These are the activations of a small network on made-up records, seen along a few directions, one row for each record.
After each row come some of the record's fields: BUBU, DODA, DIT, NUSUN, RANAB, VUKOB.
Not every record has every field; a missing one is left out.
Other fields move the rows too, some of them a lot.
In the rows, zero is written as 500.
Strong random noise was added to every row along 19 fixed directions; ignore it. To show where, here is one row again and again, with new noise each time:
[522 564 610 519 452 449 622 513 570 535 497 595 600 657 454 679 471 506
 644 689 507 437 569 590 570 493 562 316 484 572 557 651 431 459 499 753
 483 299 356]
[708 517 376 590 595 529 380 296 595 458 533 642 508 465 589 610 634 260
 631 472 478 453 501 461 634 568 653 635 225 560 419 483 404 501 615 504
 455 638 295]
[351 358 797 529 334 518 467 445 445 579 571 277 796 439 609 610 373 523
 487 314 389 605 236 351 416 333 612 415 594 622 572 588 321 514 496 657
 412 441 478]
[542 467 622 372 458 442 619 570 520 703 468 727 351 392 408 495 477 490
 266 539 604 574 410 424 341 539 538 333 594 650 471 348 629 557 487 386
 436 693 717]
[434 441 504 555 509 600 462 489 560 515 522 295 534 559 553 616 409 398
 628 516 351 423 310 514 415 303 686 424 659 478 488 719 480 380 479 303
 480 540 375]
[641 731 520 583 592 408 450 650 573 486 494 678 504 652 436 561 570 511
 508 412 558 419 424 475 509 370 684 489 574 626 565 501 417 580 538 552
 445 397 361]
[367 602 505 426 383 467 426 477 317 529 258 482 523 454 410 515 443 568
 263 517 539 566 462 634 446 444 611 558 492 372 422 472 555 348 520 441
 502 537 379]
[476 541 567 280 489 548 403 313 519 369 531 413 550 503 554 733 497 474
 346 504 423 648 491 480 490 538 621 587 165 371 279 183 513 338 738 344
 318 596 149]
[500 385 410 550 662 514 394 490 554 431 662 470 544 463 609 614 509 449
 598 424 499 567 482 343 514 644 411 589 284 593 498 502 447 523 576 435
 645 584 373]
[570 429 388 494 559 597 489 524 468 424 511 448 794 516 557 696 450 624
 351 325 391 632 649 278 461 666 631 660 383 595 308 471 619 426 715 462
 527 311 495]
[422 301 344 286 606 756 527 419 388 859 637 656 551 168 564 477 355 456
 271 294 773 697 321 326 293 538 322 467 469 499 345 572 663 392 471 350
 666 619 673]
[614 675 508 327 505 668 621 553 597 537 713 556 387 500 418 364 392 423
 478 560 534 289 383 443 541 453 373 484 693 599 523 525 564 480 530 585
 528 497 472]
[511 689 546 503 598 288 510 518 498 631 446 531 354 539 365 650 639 622
 295 544 412 673 411 477 490 499 708 504 358 492 364 447 441 666 524 702
 607 532 577]
[590 721 420 651 504 379 343 674 470 577 273 631 395 524 429 442 633 431
 357 525 635 388 459 741 574 444 593 474 616 645 428 402 404 504 579 492
 601 534 571]
[568 436 565 505 439 697 470 468 465 358 641 161 715 335 511 510 535 474
 599 350 214 377 389 392 527 404 626 555 463 508 422 494 351 467 616 619
 543 559 567]
[615 569 634 307 543 738 556 289 636 480 738 593 448 462 464 536 504 501
 425 570 466 393 378 321 492 637 422 531 352 474 444 572 649 462 496 530
 621 537 370]
[495 339 492 502 582 232 513 567 456 520 446 353 429 512 468 668 499 286
 530 488 359 721 637 418 416 627 639 449 503 531 502 391 453 560 701 483
 390 735 708]
[637 380 785 627 520 450 454 608 646 297 506 324 484 638 514 544 678 406
 642 634 358 318 703 579 482 711 403 212 631 596 578 392 458 514 648 442
 580 545 849]
[592 414 561 627 584 577 417 357 651 627 650 603 590 502 671 594 691 408
 610 412 539 553 292 384 594 344 677 548 374 591 472 494 360 620 381 440
 378 453 368]
[463 638 320 384 603 459 566 681 429 733 493 647 372 458 400 520 488 623
 209 509 716 629 500 560 449 514 353 415 536 526 298 375 564 539 554 592
 701 485 703]
[643 525 522 457 483 691 491 289 699 462 761 476 443 662 646 615 455 314
 416 403 458 392 344 290 478 457 365 461 710 499 348 490 578 589 613 515
 453 653 542]

[636 559 706 540 388 402 460 212 680 568 551 678 500 528 551 751 556 440
 277 432 319 625 244 208 522 607 804 617 276 756 378 443 489 717 584 669
 380 632 357] => BUBU=leri, DODA=los, DIT=nik, NUSUN=nufiz, RANAB=kuri, VUKOB=bevom
[440 418 441 725 541 511 311 460 586 514 430 338 494 664 709 534 525 426
 496 495 491 506 481 623 545 475 487 487 659 502 398 527 494 452 529 253
 540 438 571] => BUBU=lofel, DODA=nepi, DIT=nik, NUSUN=bego, RANAB=kuri, VUKOB=bevom
[681 615 412 631 571 539 290 575 579 262 616 453 571 576 608 281 459 393
 500 347 474 305 593 352 713 770 299 844 595 821 619 459 499 541 709 531
 608 349 428] => BUBU=leri, DODA=nepi, DIT=nik, NUSUN=keki
[500 331 488 386 610 696 447 541 494 715 429 465 605 505 495 707 620 272
 473 549 683 542 573 741 366 476 580 205 591 324 266 544 611 204 610 214
 514 391 693] => BUBU=leri, DODA=los, DIT=nik, NUSUN=keki, RANAB=kuri, VUKOB=bevom
[497 572 367 461 538 741 416 500 532 506 571 581 551 414 632 548 359 578
 541 402 657 325 393 666 348 369 274 185 441 505 370 513 436 304 586 407
 694 539 430] => BUBU=leri, DODA=nepi, NUSUN=keki, RANAB=pedid, VUKOB=doke
[721 341 813 579 475 590 447 350 563 522 544 480 583 467 580 196 818 200
 650 458 576 394 622 509 684 514 456 519 709 460 669 400 419 601 421 526
 233 401 850] => BUBU=leri, DODA=los, DIT=pekif, NUSUN=nufiz, RANAB=kuri, VUKOB=bevom
[396 438 468 672 319 556 545 401 496 546 415 354 559 443 540 578 436 665
 462 639 285 463 407 574 531 500 577 451 457 572 361 697 502 484 405 585
 716 486 574] => BUBU=leri, DODA=nepi, NUSUN=nufiz, RANAB=kuri, VUKOB=bevom
[525 557 497 544 468 431 528 653 565 499 545 426 439 565 430 663 368 321
 544 559 413 347 373 469 434 532 502 355 708 737 493 706 450 514 653 668
 667 648 537] => BUBU=leri, DODA=los, DIT=pekif, NUSUN=keki, RANAB=pedid, VUKOB=doke
[633 552 665 458 556 496 502 376 635 566 489 681 340 592 534 303 530 487
 284 569 559 516 619 418 524 804 402 587 597 596 566 446 748 534 523 357
 462 388 678] => BUBU=lofel, DODA=los, DIT=nik, NUSUN=bego, RANAB=kuri, VUKOB=bevom
[621 531 466 625 303 560 501 260 546 419 471 669 537 705 547 568 570 343
 465 468 509 353 458 388 600 392 554 637 721 420 470 660 580 651 383 631
 355 585 423] => BUBU=leri, DODA=los, DIT=pekif, NUSUN=keki, RANAB=pedid, VUKOB=kap
[527 282 454 675 503 452 424 549 385 268 615 454 574 357 478 426 649 403
 805 238 462 436 476 273 510 429 485 654 450 434 760 525 329 716 355 566
 508 814 537] => BUBU=lofel, DODA=lat, DIT=pekif, NUSUN=keki, RANAB=pedid, VUKOB=kap
[470 523 672 376 502 581 608 493 552 507 706 304 607 444 539 381 396 734
 441 552 279 533 477 321 571 644 432 628 371 718 540 512 477 529 510 701
 587 192 475] => BUBU=leri, DODA=lat, DIT=pekif, NUSUN=bego, RANAB=pedid, VUKOB=doke
[342 304 561 489 501 510 572 883 480 457 664 157 548 343 308 621 522 427
 731 710 327 419 366 480 545 517 568 460 467 684 560 590 358 467 471 524
 752 607 461] => BUBU=lofel, DODA=los, DIT=pekif, NUSUN=nufiz, RANAB=pedid, VUKOB=doke
[516 601 444 628 511 522 384 645 549 603 440 467 544 497 562 458 496 539
 407 398 519 481 284 549 550 308 699 580 657 689 385 458 404 489 534 345
 470 374 446] => BUBU=lofel, DODA=nepi, DIT=pekif, NUSUN=bego, RANAB=pedid, VUKOB=kap
[681 474 419 532 702 539 463 320 490 421 590 480 642 475 538 645 579 493
 572 218 403 582 628 270 412 565 553 542 333 356 411 603 464 583 650 695
 530 494 625] => BUBU=leri, DODA=lat, NUSUN=keki
[634 417 522 579 437 624 473 363 621 542 512 556 675 475 668 710 594 602
 343 350 420 585 404 385 451 454 694 457 357 615 202 340 501 547 594 404
 401 466 554] => BUBU=leri, DODA=lat, DIT=pekif, NUSUN=bego, RANAB=kuri, VUKOB=bevom
[717 582 475 518 626 595 501 311 586 559 527 560 631 455 557 578 556 498
 508 461 443 534 631 510 620 681 591 526 262 551 319 572 455 436 704 735
 587 246 564] => BUBU=lofel, DODA=lat, DIT=pekif, NUSUN=nufiz, RANAB=kuri, VUKOB=bevom
[382 623 500 559 460 363 513 503 588 437 520 557 374 603 600 489 378 686
 533 633 533 495 445 597 553 452 292 416 425 582 530 407 385 579 455 557
 519 520 285] => BUBU=leri, DODA=nepi, DIT=pekif, NUSUN=bego, RANAB=pedid, VUKOB=kap
[556 588 329 462 601 506 587 447 589 524 630 606 246 525 483 419 493 458
 548 596 591 457 524 514 587 503 293 498 518 381 443 478 539 585 470 573
 565 633 554] => BUBU=lofel, DODA=nepi, DIT=pekif, NUSUN=bego, RANAB=kuri, VUKOB=bevom
[670 592 440 482 539 710 594 474 536 607 587 555 630 574 427 652 607 507
 479 515 497 387 564 548 550 533 530 390 528 452 312 687 556 468 551 781
 716 250 695] => BUBU=lofel, DODA=lat, DIT=nik, NUSUN=keki, RANAB=pedid, VUKOB=doke
[499 357 658 631 521 551 426 513 401 424 544 346 575 234 454 353 693 663
 596 294 369 463 364 387 398 470 521 468 386 445 611 567 356 639 338 562
 724 640 799] => BUBU=leri, DODA=lat, DIT=pekif, NUSUN=nufiz, RANAB=kuri, VUKOB=bevom
[387 614 607 741 584 258 245 550 425 517 324 483 547 417 578 473 565 641
 583 436 571 529 395 737 502 505 448 366 270 644 620 549 144 530 515 688
 773 461 419] => BUBU=leri, DODA=nepi, DIT=nik, NUSUN=bego, RANAB=pedid, VUKOB=kap
[433 299 826 472 261 604 512 520 494 355 544 561 846 465 543 688 531 530
 639 539 655 438 494 558 531 462 404 281 396 527 579 361 380 389 485 559
 383 432 282] => BUBU=lofel, DODA=nepi, DIT=pekif, NUSUN=bego, RANAB=pedid, VUKOB=kap
[564 461 485 485 483 427 614 463 500 439 525 695 483 454 496 482 390 554
 568 395 522 530 567 377 399 492 491 453 458 509 626 460 545 565 473 496
 338 633 504] => BUBU=leri, DODA=lat, NUSUN=keki, RANAB=kuri, VUKOB=bevom
[501 574 511 496 449 295 637 505 421 524 535 700 594 626 465 512 476 566
 600 394 616 626 611 417 545 401 486 480 499 446 705 479 384 700 391 895
 276 361 449] => BUBU=leri, DODA=nepi, DIT=nik, NUSUN=nufiz, RANAB=pedid, VUKOB=doke
[363 348 333 621 523 383 647 494 401 543 448 334 476 611 596 398 690 744
 543 567 456 696 785 564 581 350 338 504 578 204 450 405 466 754 246 619
 442 371 880] => BUBU=leri, DODA=los, NUSUN=bego, RANAB=pedid, VUKOB=doke
[577 380 702 492 420 313 649 339 417 535 385 778 418 485 259 597 682 409
 482 685 545 565 705 380 499 811 522 474 363 402 656 652 642 664 346 801
 572 661 683] => BUBU=lofel, DODA=lat, NUSUN=nufiz
[516 522 733 591 453 587 344 485 510 283 435 527 641 487 501 458 542 662
 499 433 507 303 490 498 423 607 398 451 460 514 624 607 514 425 459 446
 693 457 426] => BUBU=leri, DODA=los, NUSUN=keki, RANAB=pedid, VUKOB=kap
[444 482 394 373 563 540 541 362 451 489 540 315 399 440 545 391 487 613
 381 473 369 634 570 461 484 516 426 630 431 293 383 365 575 531 505 456
 481 551 632] => BUBU=lofel, DODA=lat, DIT=nik, NUSUN=bego, RANAB=pedid, VUKOB=doke
[568 529 565 412 549 711 571 410 758 549 818 586 575 661 601 742 473 540
 443 520 525 480 316 296 496 469 459 453 469 611 343 569 577 529 516 540
 523 323 303] => BUBU=leri, DODA=lat, DIT=pekif, NUSUN=bego, RANAB=kuri, VUKOB=bevom
[577 572 350 501 670 500 429 402 515 320 440 440 448 661 517 609 508 451
 603 446 413 512 706 578 445 513 595 527 429 192 436 539 581 365 637 359
 451 489 421] => BUBU=lofel, DODA=lat, DIT=pekif, NUSUN=keki, RANAB=kuri, VUKOB=bevom
[450 609 543 462 426 548 421 505 424 757 377 704 501 582 524 389 523 421
 307 448 839 501 412 701 472 310 441 380 767 457 533 510 511 434 383 468
 410 316 557] => BUBU=leri, DODA=lat, DIT=pekif, NUSUN=nufiz, RANAB=pedid, VUKOB=doke
[464 446 774 590 454 409 312 387 542 469 491 638 502 713 457 822 804 339
 511 562 645 514 382 555 474 536 553 361 399 326 596 567 466 582 358 535
 580 593 368] => BUBU=leri, DODA=lat, DIT=nik, NUSUN=keki, RANAB=pedid, VUKOB=doke
[422 551 515 330 532 543 657 672 378 426 596 362 544 392 268 358 470 667
 597 564 423 496 563 468 565 476 547 656 434 341 626 526 546 442 384 606
 543 337 417] => BUBU=lofel, DODA=nepi, DIT=nik, NUSUN=nufiz, RANAB=kuri, VUKOB=bevom
[407 620 420 538 617 387 293 497 596 554 374 415 297 611 572 657 468 494
 286 559 420 590 319 575 390 511 639 524 446 612 316 480 513 437 635 179
 601 603 325] => BUBU=leri, DODA=lat, DIT=pekif, NUSUN=bego, RANAB=pedid, VUKOB=kap
[465 364 351 737 206 553 421 470 362 401 411 405 674 437 574 515 636 511
 381 261 406 486 334 362 587 253 675 763 625 462 366 379 456 706 335 488
 372 699 564] => BUBU=leri, DODA=los, DIT=nik, NUSUN=nufiz, RANAB=pedid, VUKOB=doke
[715 534 506 360 622 727 442 375 651 490 484 585 445 465 571 382 442 347
 403 556 545 385 602 539 476 714 480 529 524 551 364 438 737 227 723 120
 420 425 485] => BUBU=leri, DODA=nepi, DIT=pekif, NUSUN=bego, RANAB=kuri, VUKOB=bevom
[328 320 537 609 373 393 406 607 339 277 413 341 496 380 518 365 470 575
 567 440 464 441 546 498 403 614 237 480 501 505 703 449 456 565 427 459
 681 794 653] => BUBU=leri, DODA=los, DIT=nik, NUSUN=keki, RANAB=kuri, VUKOB=bevom
[429 458 276 427 357 500 685 387 282 438 362 304 561 463 420 400 386 467
 650 533 283 542 711 575 554 324 682 651 567 159 523 584 541 411 413 613
 245 527 509] => BUBU=leri, DODA=nepi, DIT=nik, NUSUN=nufiz, RANAB=pedid, VUKOB=doke

Here are new rows. What are their fields?
[473 526 540 415 662 465 537 341 535 524 678 444 461 571 602 438 403 482
 603 410 473 626 525 336 501 467 383 562 505 410 624 597 456 600 508 639
 387 406 435] => BUBU=lofel, DODA=los, DIT=pekif, NUSUN=keki
[393 500 378 561 378 451 408 488 378 399 450 368 517 540 512 565 403 449
 381 461 493 516 467 456 530 542 337 634 599 454 430 543 499 540 569 639
 627 661 460] => BUBU=leri, DODA=nepi, DIT=pekif, NUSUN=bego, RANAB=pedid, VUKOB=doke
[471 538 556 550 441 314 540 592 411 654 258 729 488 613 487 317 484 598
 309 531 712 639 667 543 521 568 507 558 719 583 641 459 622 547 394 462
 332 260 624] => BUBU=lofel, DODA=nepi, DIT=pekif, NUSUN=bego, RANAB=pedid, VUKOB=doke
[589 518 627 406 519 752 450 380 451 417 641 292 603 387 491 298 676 589
 401 375 406 472 509 433 605 540 436 684 468 283 406 409 549 488 492 577
 581 350 721] => BUBU=leri, DODA=nepi, DIT=pekif, NUSUN=keki, RANAB=kuri, VUKOB=bevom
[529 724 473 519 548 618 320 569 473 162 544 242 419 506 447 348 607 587
 485 396 365 255 447 549 508 419 385 636 537 315 483 397 461 478 560 431
 667 606 439] => BUBU=leri, DODA=los, NUSUN=nufiz, RANAB=pedid, VUKOB=doke
[545 474 445 462 491 435 620 434 526 517 436 601 513 797 386 827 433 391
 353 536 428 626 613 269 425 638 732 602 680 384 404 753 795 517 561 498
 413 453 464] => BUBU=lofel, DODA=los, DIT=pekif, NUSUN=bego, RANAB=pedid, VUKOB=kap
[630 636 735 378 408 509 582 373 594 537 480 694 494 581 385 654 596 510
 392 641 488 450 467 514 509 564 685 402 361 519 444 456 548 491 521 637
 412 441 384] => BUBU=lofel, DODA=lat, DIT=nik, NUSUN=bego, RANAB=pedid, VUKOB=doke
[397 313 251 642 360 556 600 231 541 709 396 556 572 579 817 531 233 484
 507 554 522 601 548 531 513 444 399 463 634 576 374 720 585 458 412 472
 376 389 497] => BUBU=leri, DODA=lat, DIT=pekif, NUSUN=bego, RANAB=kuri, VUKOB=bevom
[603 498 437 536 584 567 392 368 587 564 477 603 433 506 538 517 601 426
 334 554 504 506 484 421 574 752 555 708 377 631 367 543 645 491 538 358
 650 484 472] => BUBU=lofel, DODA=lat, DIT=nik, NUSUN=bego, RANAB=pedid, VUKOB=kap
[379 524 367 379 600 449 427 385 430 584 545 351 332 623 514 497 544 234
 517 614 573 638 558 615 612 509 386 619 496 254 485 495 497 463 507 518
 467 527 410] => BUBU=leri, DODA=nepi, DIT=nik, NUSUN=nufiz, RANAB=pedid, VUKOB=doke
[547 581 779 509 532 567 391 573 531 499 536 495 606 395 504 313 465 627
 420 379 550 429 365 441 476 602 462 516 528 695 620 522 463 444 546 489
 620 301 525] => BUBU=lofel, DODA=nepi, DIT=pekif, NUSUN=bego, RANAB=kuri, VUKOB=bevom
[568 287 442 606 578 677 327 465 481 232 557 308 730 616 658 490 623 416
 652 287 411 426 692 381 464 580 471 635 554 380 593 531 570 432 542 226
 471 389 540] => BUBU=leri, DODA=lat, DIT=nik, NUSUN=bego, RANAB=pedid, VUKOB=doke
[257 194 503 432 297 580 685 496 499 723 583 345 627 462 578 633 390 366
 667 821 562 605 516 691 668 451 368 351 520 544 438 567 444 358 398 624
 463 374 471] => BUBU=leri, DODA=lat, DIT=pekif, NUSUN=keki, RANAB=kuri, VUKOB=bevom
[645 549 321 439 553 401 659 406 497 405 630 448 447 500 474 440 393 304
 748 415 283 489 621 319 578 457 613 657 491 478 637 547 408 642 589 770
 254 626 455] => BUBU=lofel, DODA=los, DIT=nik, NUSUN=nufiz, RANAB=pedid, VUKOB=doke
[402 414 622 347 413 575 504 527 423 634 681 386 486 380 406 452 684 333
 472 678 640 546 425 562 716 561 303 586 428 446 485 367 438 525 401 696
 623 504 534] => BUBU=leri, DODA=nepi, NUSUN=keki, RANAB=pedid, VUKOB=doke
[440 516 622 402 372 613 399 335 524 497 560 379 482 482 478 569 439 277
 420 588 446 387 298 512 527 587 450 542 519 492 466 634 519 378 565 541
 627 648 338] => BUBU=leri, DODA=los, DIT=nik, NUSUN=bego, RANAB=pedid, VUKOB=kap
[535 517 336 502 587 467 466 588 484 421 528 586 458 438 426 501 437 357
 698 508 546 419 507 496 526 579 488 573 374 567 623 614 453 427 562 496
 580 611 273] => BUBU=leri, DODA=lat, DIT=pekif, NUSUN=bego, RANAB=kuri, VUKOB=bevom
[486 583 281 427 700 549 491 640 402 605 529 297 526 282 446 380 442 477
 601 478 395 524 533 581 539 538 567 612 331 591 462 593 381 354 642 566
 686 369 526] => BUBU=leri, DODA=los, NUSUN=nufiz, RANAB=kuri, VUKOB=bevom
[361 629 498 314 464 527 432 613 341 471 457 277 459 396 328 419 337 355
 470 571 465 390 392 607 481 490 451 563 588 449 565 646 461 293 616 543
 654 584 309] => BUBU=leri, DODA=los, DIT=pekif, NUSUN=bego, RANAB=pedid, VUKOB=doke
